Look-ups in named tables: a row name and a column name give one cell, copied from the table.

bal =
|  | povun | kamogur | seduv | sur | zafor | nali | navotu |
|---|---|---|---|---|---|---|---|
| donodem | 37 | 13 | 54 | 12 | 32 | 48 | 39 |
| medi | 31 | 39 | 21 | 34 | 44 | 55 | 77 |
| malit | 42 | 61 | 44 | 37 | 46 | 26 | 28 |
| togizab | 44 | 65 | 26 | 87 | 28 | 49 | 64 |
| bifupu | 35 | 41 | 38 | 32 | 39 | 44 | 42 |
| kel | 41 | 28 | 37 | 31 | 45 | 42 | 18 |
| tobup | 40 | 26 | 42 | 32 | 45 | 43 | 26 |

nali of kel is 42
sur of medi is 34
seduv of bifupu is 38
kamogur of bifupu is 41
sur of malit is 37
navotu of tobup is 26
kamogur of donodem is 13
povun of medi is 31
nali of tobup is 43
kamogur of medi is 39
povun of tobup is 40
sur of tobup is 32

mov =
         puv  pid
modane   212  254
tasub    193  214
satuvab  128  172
ver      109   18
vigare    59   56
vuleme   210  238
miv      110   65
dofufab   83   85

puv of vuleme: 210
pid of satuvab: 172
pid of tasub: 214
puv of vigare: 59
pid of modane: 254
puv of dofufab: 83
pid of miv: 65
pid of dofufab: 85
pid of vigare: 56
pid of vuleme: 238
puv of modane: 212
pid of ver: 18
puv of tasub: 193
puv of ver: 109
puv of miv: 110
Which row has the largest pid? modane

vom.csv
,simo,gafe,musorem,tiba,kir,ritis,mirob,buf,biva,bugam
vorozup,128,155,64,108,123,147,132,112,131,67
viku,125,135,93,115,125,138,128,120,130,100
gitadub,123,111,147,130,109,104,111,127,110,148
kotanof,110,108,132,119,116,110,118,121,127,142
ran,124,124,118,121,114,117,118,121,120,122
sar,131,126,113,118,121,113,113,119,110,108
vuzu,122,110,140,124,121,111,109,128,117,141
nebeva,109,108,149,130,109,124,125,114,137,146
dadibe,137,129,117,127,125,119,113,135,105,114
fesubo,95,76,201,136,101,93,114,117,128,202
fufivet,144,164,35,104,122,142,132,115,119,48

gafe of vuzu: 110
buf of fesubo: 117
kir of gitadub: 109
tiba of gitadub: 130
buf of sar: 119
tiba of vuzu: 124
mirob of nebeva: 125
biva of viku: 130
ritis of dadibe: 119
simo of kotanof: 110
mirob of fesubo: 114
kir of kotanof: 116
kir of ran: 114
kir of fesubo: 101
bugam of vuzu: 141
buf of kotanof: 121
buf of vuzu: 128
musorem of nebeva: 149
Which row has the largest simo? fufivet

nesir
         vukulaz   bigu  dodiri  vagelur   novi
dud         25.0  -72.4    72.5    -21.0   55.6
mig         66.3   18.7    70.8     23.4  -81.3
kose       -17.1  -54.9    99.4      8.2   74.4
tumufab     82.4   14.0     9.6     65.3  -66.0
pura        71.2   21.7    74.8     24.3  -84.9
bidobev     80.7   26.0    55.6     23.7  -78.8
niso        20.2  -60.7    81.7    -22.7   48.6
naf         59.3  -30.0    69.7     92.5  -65.4
tas         26.2  -59.4    72.4    -31.9   55.3
pagapad      9.9  -36.1    46.6     14.7   59.5

vukulaz of pagapad = 9.9
vukulaz of kose = -17.1
vagelur of dud = -21.0
vukulaz of niso = 20.2
dodiri of naf = 69.7
novi of bidobev = -78.8
vagelur of bidobev = 23.7
bigu of mig = 18.7
dodiri of pura = 74.8
vagelur of kose = 8.2
bigu of dud = -72.4
vagelur of mig = 23.4
novi of pagapad = 59.5
dodiri of tas = 72.4
vukulaz of pura = 71.2
vukulaz of tas = 26.2
vukulaz of dud = 25.0
bigu of tumufab = 14.0
dodiri of pagapad = 46.6
bigu of tas = -59.4
Which row has the largest vagelur? naf

nul
fields: dap, vot, sipa, lumavev, pinugeb, dom, zazis
mokuz: [6.566, 6.766, 6.732, 6.823, 7.247, 7.557, 6.508]
tumota: [4.738, 3.796, 4.890, 5.309, 4.049, 5.616, 6.385]
zogupus: [5.821, 5.735, 6.773, 7.303, 7.010, 7.353, 7.375]
novutu: [8.106, 9.091, 5.252, 3.534, 5.760, 5.126, 2.352]
ribor: [8.101, 8.549, 5.584, 4.372, 6.317, 7.951, 3.571]
botase: [7.590, 8.974, 6.124, 4.755, 6.619, 3.454, 3.313]
mir: [7.956, 8.961, 6.926, 6.131, 7.998, 7.305, 4.864]
kodi: [7.996, 9.430, 7.229, 6.306, 8.374, 6.069, 4.683]
nek: [8.623, 9.934, 5.383, 3.300, 6.077, 4.821, 1.733]
ritiz: [6.497, 6.337, 5.010, 4.416, 4.919, 6.374, 4.479]
pagobez: [4.327, 3.841, 6.867, 8.234, 6.489, 5.778, 8.919]
zodor: [8.115, 9.367, 7.074, 6.197, 8.243, 6.866, 4.660]

What is the lumavev of mokuz in nul? 6.823
What is the sipa of mokuz in nul? 6.732
What is the sipa of nek in nul? 5.383
What is the dom of mir in nul? 7.305
What is the lumavev of botase in nul? 4.755
What is the sipa of ritiz in nul? 5.010
What is the sipa of botase in nul? 6.124
What is the pinugeb of pagobez in nul? 6.489
What is the lumavev of ritiz in nul? 4.416
What is the sipa of mir in nul? 6.926
What is the vot of pagobez in nul? 3.841
What is the zazis of tumota in nul? 6.385
What is the sipa of novutu in nul? 5.252
What is the zazis of botase in nul? 3.313
What is the zazis of nek in nul? 1.733
What is the dap of zodor in nul? 8.115
What is the dom of ribor in nul? 7.951
What is the dap of mokuz in nul? 6.566
What is the vot of novutu in nul? 9.091
What is the dom of nek in nul? 4.821

Table geg
fields: feb, sar, rep, patule, gevez, rized, nif, faro
lof: [141, 177, 102, 55, 81, 172, 157, 93]
segizum: [137, 176, 96, 61, 74, 173, 144, 76]
pizofe: [149, 182, 113, 36, 90, 170, 193, 128]
seb: [160, 191, 124, 1, 94, 170, 242, 172]
leza: [138, 176, 97, 58, 77, 173, 148, 81]
sil: [134, 175, 91, 63, 69, 174, 134, 63]
seselo: [144, 179, 108, 48, 84, 171, 172, 107]
pebube: [156, 187, 119, 17, 93, 171, 222, 154]
vog: [139, 177, 100, 57, 78, 171, 153, 86]
serug: [141, 178, 105, 52, 83, 171, 165, 99]
nek: [153, 184, 117, 28, 91, 170, 207, 141]
zuga: [135, 176, 93, 62, 70, 174, 136, 67]
govozu: [146, 180, 111, 43, 87, 171, 181, 117]
gudez: [134, 176, 95, 60, 72, 173, 139, 72]

What is the rized of zuga in geg? 174
What is the feb of lof in geg? 141
What is the gevez of vog in geg? 78
What is the feb of nek in geg? 153
What is the rized of vog in geg? 171
What is the gevez of sil in geg? 69
What is the rized of gudez in geg? 173
What is the rep of seselo in geg? 108
What is the nif of nek in geg? 207
What is the rep of seb in geg? 124
What is the rized of seb in geg? 170
What is the faro of govozu in geg? 117
What is the rep of nek in geg? 117
What is the rized of pizofe in geg? 170
What is the rized of sil in geg? 174
What is the gevez of leza in geg? 77
What is the feb of pizofe in geg? 149
What is the rep of leza in geg? 97
What is the nif of vog in geg? 153
Row with the largest gevez: seb

Table kolizol
|  | pepak | ganik | gegufug | pov | fubilo | dudovu | vanubam | ravus | setosuk |
|---|---|---|---|---|---|---|---|---|---|
| rumag | 75 | 148 | 27 | 23 | 115 | 96 | 112 | 113 | 183 |
| danipid | 153 | 205 | 162 | 64 | 96 | 80 | 35 | 76 | 151 |
| bef | 87 | 174 | 130 | 166 | 60 | 45 | 36 | 95 | 154 |

gegufug of bef: 130
ganik of danipid: 205
pov of bef: 166
pov of danipid: 64
setosuk of rumag: 183
ganik of bef: 174
dudovu of danipid: 80
setosuk of danipid: 151
ganik of rumag: 148
fubilo of bef: 60
vanubam of rumag: 112
fubilo of danipid: 96
ravus of danipid: 76
vanubam of bef: 36
setosuk of bef: 154
Row with the largest gegufug: danipid

pok =
         rorule  domizur  mulede   finuz
tabiz     -4.40   -25.47  -49.28   -4.39
kelu      -6.68   -33.88  -29.81   -9.53
pob      -37.17   -27.47  -72.58  -25.34
sulakon  -20.15   -25.42  -47.95  -14.70
fub      -15.15   -54.27  -20.69  -24.22
nos       -0.37   -51.00    0.18   -8.50
fala     -27.72   -39.61  -62.70  -37.70
vut       24.49    22.34  -24.05   53.14
mumuvu   -14.55   -16.08  -15.28  -13.87
lat       51.97    -9.38    8.24    7.72
musina   -14.41   -17.83  -14.40  -15.48
pagafi    -4.60   -46.74   -2.73  -16.54
minidip   -9.10   -58.18   -2.08  -17.41
funu       1.13   -25.16  -48.62  -13.52

mulede of pob is -72.58
rorule of fala is -27.72
domizur of fub is -54.27
mulede of mumuvu is -15.28
rorule of pagafi is -4.60
rorule of mumuvu is -14.55
domizur of tabiz is -25.47
rorule of minidip is -9.10
mulede of pagafi is -2.73
domizur of fala is -39.61
domizur of vut is 22.34
domizur of pob is -27.47
rorule of nos is -0.37
finuz of nos is -8.50
rorule of kelu is -6.68
finuz of lat is 7.72
rorule of sulakon is -20.15
rorule of lat is 51.97
Row with the largest finuz: vut

